Each row below holds a small network's activations on one input, seen along a few directions.
In each table, some parts of the input vary, and every possible input appears once, in random order.
A made-up example of a description, with smaller parts first: one of 3 separate values, together with either a single point or one of 11 places along a line or (one of 4 places along a line, together with one of 5 places around a ring).
Shared parts are said once, and a part with two or three values counts as separate values.
In the rows, zero is written as 128.

Other details of the inputs vary at random and push rows far along two fixed directions, the same in every table; ignore that.

Table:
r1: [173 182 212  78 130 115 140 121 186  54  87 109  55 238]
r2: [122 103 111 148 132 145 102  86 140 153 159  99 147 112]
r3: [125 101  98 149 151 152 100 156 135 103 103 126 153 124]
r4: [143 103  95 161 128 169 106 138 111 111 119 126 155 141]
r5: [123 116  89 164 132 143 129 133 120 124 147 101 161 135]
r6: [153  89 118 158 137 150  99 124 143 170 126 111 139 121]
r7: [111 127 101 155 164 131 122 134 140 132 123  98 157 118]
r8: [121  92 100 155 137 177 111 155 131 116 124 133 141 132]
r9: [117  91  97 152 113 144 107  92 131 137 163  99 149 122]
r10: [131  96  96 151 134 140 135 131 117 128 147  96 161 129]
r11: [164 154 198  85 108 132 178  90 172  64 128 117  21 236]
r12: [122  83 103 141 145 132 130 146 130 125 154 100 163 122]
r13: [110 216 160  87  93  57 129 134  59 173 120 188 124  52]
r14: [114  88 107 136 159 123 129 146 142 129 133  95 163 112]
r15: [163 171 222  62 138  85 168 111 193  80 117  80  66 226]
r16: [132  90 105 147 136 139 134 129 118 136 149  95 166 129]
r17: [113 202 149  88  66  59 132 149  48 154 148 198 123  61]
r18: [131 188 174  92  77  66 101 130  71 200 100 198 103  51]
r19: [129  76 107 151 139 134  99 147 157 148 115 110 137 115]
r20: [135  93 120 135 156 137 127 122 122 157 144  98 169 129]
r21: [105 114  91 153 155 127 124 150 144 117 131 101 158 118]
r22: [126  96 108 154 157 174 132 103 126 143 131 129 114 113]
r23: [145 152 200  72 131 115 172 106 197  55 112 117  18 222]
r24: [112 192 175  68  98  52 130 128  49 188 117 185 134  59]
r25: [138 101 118 142 155 140 128 124 127 151 144  96 164 118]
r26: [138  71 102 156 126 142  99 146 146 144 135 116 137 124]
r27: [120  89  94 146 143 133 131 148 129 117 152 100 158 122]
r28: [113  98 105 149 151 168 111 157 142 119 103 127 142 122]
r29: [110  77  91 153 148 165 132 125 130 117 141 136 113 117]
r30: [113 189 141  85  60  96 136 128  62 151 124 237  98  55]
r31: [158 151 211  82 121 115 169 124 204  53  89 127  45 234]
r32: [119  94 116 159 161 161 127 127 144 134  91 137 139 119]
r33: [150 205 195  82 135  89 159 110 202  68 116  89  63 234]
r34: [131 100 103 161 128 184 116 139 118 127 119 128 144 139]
r35: [116 226 137 102  60  70 129 127  43 160 140 195 128  75]
r36: [108  92  86 143 148 162 132 128 159 118 112 138 133 110]
r37: [ 97  89 100 141 135 130 102 109 156 131 149  99 146 106]
r38: [122 234 148  99  81  72 123 123  54 174 135 193 128  65]
r39: [108 105  94 147 155 125 128 150 146 121 136 100 158 116]
r40: [102 101 110 143 145 134 100  92 153 147 141  96 145 107]
r41: [148 114 109 157 147 169 101 133 120 126 114 125 152 130]
r42: [129 127 102 159 151 144 123 128 129 138 142 101 159 125]
r43: [113 109  87 158 141 136 125 150 132 114 152 106 158 128]
r44: [138  95 118 164 148 173 128 120 133 141 109 140 142 126]
r45: [109 197 157  76  83  49 134 149  55 158 123 188 124  47]
r46: [126 106  92 159 132 141 133 132 122 128 152 100 161 133]
r47: [162 180 219  78 130 131 151 122 193  70  87 110  44 236]
r48: [137 108 110 147 153 140 129 126 126 142 142  96 159 118]
r49: [109 119  77 159 142 135 121 144 139 114 153 109 159 132]
r50: [122  75 101 162 138 165 129 141 137 115 119 147 140 130]
r51: [129  82 106 140 137 137 133 127 113 142 149  97 171 140]
r52: [175 186 208  81 121 101 167 109 185  79 138  87  65 234]
r53: [176 152 209  95  99 131 174 106 179  62 105 129  49 249]
r54: [102 124  82 153 156 126 121 145 151 117 132 105 159 121]
r55: [113 105  97 146 158 166 131 112 154 133 105 135 132 109]
r56: [123 195 143  93  53 105 141 112  50 161 120 229 102  62]
r57: [132 106  99 151 144 178 132 106 143 140 123 137 134 116]
r58: [137 112 117 157 147 185 111 135 126 141 114 127 142 128]
r59: [133  96  93 154 137 161 101 154 124 101 124 132 152 134]
r60: [149  77 104 162 119 149 104 129 135 155 130 112 141 131]
r61: [104 186 154  82  47  63 107 109  60 162 160 195 110  53]
r62: [106  96 105 148 171 161 130 109 137 137 113 127 112 106]
r63: [162 146 209  60 114  87 169 126 177  69 146  91  73 244]
r64: [107 183 168  65  86  46 132 145  51 173 125 190 134  58]
r65: [114 206 165  80  95  56 132 132  54 173 115 183 125  48]
Description of these inputs: one of 5 places around a ring, together with either one of 2 separate values or one of 5 places along a line or one of 6 places along a line.
The inputs of r14 and r16 match in every part but the place on the ring of 5. If r3 is changed in the same way as r14 into r16, which row does it become? -> r4
Which other rows does r59 become when the place on the line of 5 takes its other values? List them by row number. -> r8, r29, r30, r50
Which other rows does r47 become when the place on the line of 5 takes its other values? List them by row number. -> r1, r32, r55, r62

Table:
r66: [111  86  78 168 148 164 108 135 109 155 123 137 167  81]
r67: [128 149 147 109 119 101 132 128 125 131 130 128 122 128]
r68: [113  84  76 171 142 165 110 133 108 154 129 138 166  84]
r69: [129 145 146 115 123 125 132 126 129 125 114 146 107 128]
r70: [126 151 145 109 124 102 134 126 126 129 129 127 121 127]
r71: [133 147 144 113 112 108 134 125 121 130 140 128 121 133]
r72: [132 150 145 112 115 106 131 124 123 130 136 127 121 131]
r73: [109  87  74 165 141 145 108 133 103 159 148 118 181  80]
r74: [131 149 141 117 119 124 133 137 123 114 114 148 111 134]
r75: [149  64 121 153 187 169 142 119 230  70 139  25 127 237]
r76: [135 143 144 118 115 129 130 122 126 125 119 145 107 134]
r77: [133 142 146 115 120 124 130 127 128 126 115 146 107 130]
r78: [136 139 144 117 108 129 132 120 121 124 125 147 107 134]
r79: [127 155 141 110 119 102 135 138 121 120 131 131 127 132]
What do these inputs look like to the network? -> one of 2 separate values, together with either a single point or one of 6 places along a line
The inputs of r74 and r79 match in every part but the choice among 2 separate values. If r76 is changed in the same way as r74 into r79, which row does it become? -> r72

Table:
r80: [114 150 159  95 133  90 127 129 129 138 107 143 111 102]
r81: [135 121 154 101 102 105 140 119 112 147 138 148 104 117]
r82: [130 143 142 109  95 107 121 143 117 118 125 155 114 123]
r83: [134 138 160 106 113 103 137 103 127 161 130 138 101 113]
r84: [147 141 154 114 100 134 126 128  97 133 126 160 109 131]
r85: [143 143 151 115  99 134 132 119 101 134 121 159 108 128]
r86: [ 71 122  73 141 138 108 110 161  61 177 121 178 189   5]
r87: [118 167 141 100 116  84 147 121 113 129 156 117 133 124]
r88: [148 162 163 114 118 112 115 132 117 151 105 140 122 128]
r89: [114  56  55 190 146 188  98 137  85 169 131 139 191  67]
r90: [124 161 155  99 119  82 130 104 116 151 148 115 125 111]
r91: [139 102 125 140 137 134 119 100 165 131 158  70 136 162]
r92: [134 123 125 137 173 136 140 151 160 106 113  89 149 162]
r93: [103  66  48 193 151 187 103 128  95 169 130 145 188  58]
r94: [119 162 137 112 112 122 135 118 119 123 117 165  97 114]
r95: [141 119 114 147 151 141 136 161 148  92 124  95 149 176]
r96: [142 147 150 115 101 132 135 115 107 131 121 160 105 129]
r97: [129  92 130 135 150 142 116 125 176 118 116  99 121 153]
r98: [143 103 112 144 121 136 125 118 154 109 169  77 141 173]
r99: [135 104 118 148 147 167 135 113 163 106 124 115 116 162]
r100: [124 164 130 110  93  88 142 132  98 117 167 127 134 133]
r101: [157 112 125 149 140 151 121 148 156 105 121  95 140 179]
r102: [111 165 133 114 117 120 133 126 126 115 117 163  93 110]
r103: [119 103 109 135 143 132 138 155 159  80 131 105 133 164]
r104: [118 114 112 145 150 157 135 121 170  97 121 115 107 153]
r105: [129 107 117 144 147 164 136 114 169 101 121 112 111 164]
r106: [136 167 164 106 140 100 124 135 117 149 100 133 127 115]
What do these inputs look like to the network? -> either one of 2 separate values or one of 10 places along a line or (one of 3 separate values, together with one of 5 places around a ring)
Which other rows does r88 become when the choice among 3 separate values takes its other values? List them by row number. -> r91, r97
Start at r84 and move only the place on the line of 10, one step at a time. The first step leads to r89. Which rows follow, in order? -> r85, r96, r93, r99, r105, r94, r104, r102

Table:
r107: [141 134 149 114 119 121 143 108 159 103 147  98 103 176]
r108: [117 167 124 124 100 115 123 145  75 151 110 193 128  72]
r109: [130 146 146 110 134 110 145 128 162  92 133  99 109 171]
r110: [138 135 145 113 120 122 144 106 159 101 152 100 100 177]
r111: [145 141 160 107 145 106 138 136 162 109 122  90 118 173]
r112: [146 122 157 115 124 146 137 109 165 105 119 126  85 172]
r113: [ 92  56  37 192 185 169 111 142 145 132 148  82 197  99]
r114: [124 157 140 114  97  93 116 124  71 178 139 159 143  72]
r115: [142 131 153 117 134 137 133 135 163  92 103 125  94 175]
r116: [105  53  54 190 191 164 104 148 144 149 135  75 207 101]
r117: [135 133 154 111 140 135 139 129 169  95 105 126  92 166]
r118: [142 135 146 112 123 118 147 145 149  84 133 110 114 183]
r119: [101  53  49 189 188 165 106 145 145 144 136  77 206 100]
r120: [126 149 127 117  79 105 123 136  59 154 146 176 140  82]
r121: [146 147 153 120 141 144 140 133 154  93 101 124 103 177]
r122: [129 156 141 111  98  91 115 127  70 181 136 157 143  70]
r123: [117  29  50 203 168 206  95 132 140 145 126 106 178 105]
r124: [112 145 133 115 101 116 125 115  80 167 120 189 114  63]
r125: [102 156 131 112 117 106 128 134  85 156 106 188 120  58]
r126: [157 136 156 124 127 155 138 113 150 103 115 123  96 183]
r127: [119 159 131 115  94  95 120 119  72 168 144 165 138  70]
r128: [108 170 129 111 109  84 122 138  77 157 130 165 145  66]
r129: [147 131 156 112 124 118 139 110 160 112 140  94 109 179]
r130: [154 131 149 125 115 149 141 114 156 102 125 126  89 182]
What do these inputs look like to the network? -> one of 2 separate values, together with either a single point or one of 5 places along a line or one of 6 places along a line
The inputs of r117 and r112 match in every part but the choice among 2 separate values. If r121 is changed in the same way as r117 into r112, which row does it become? -> r126
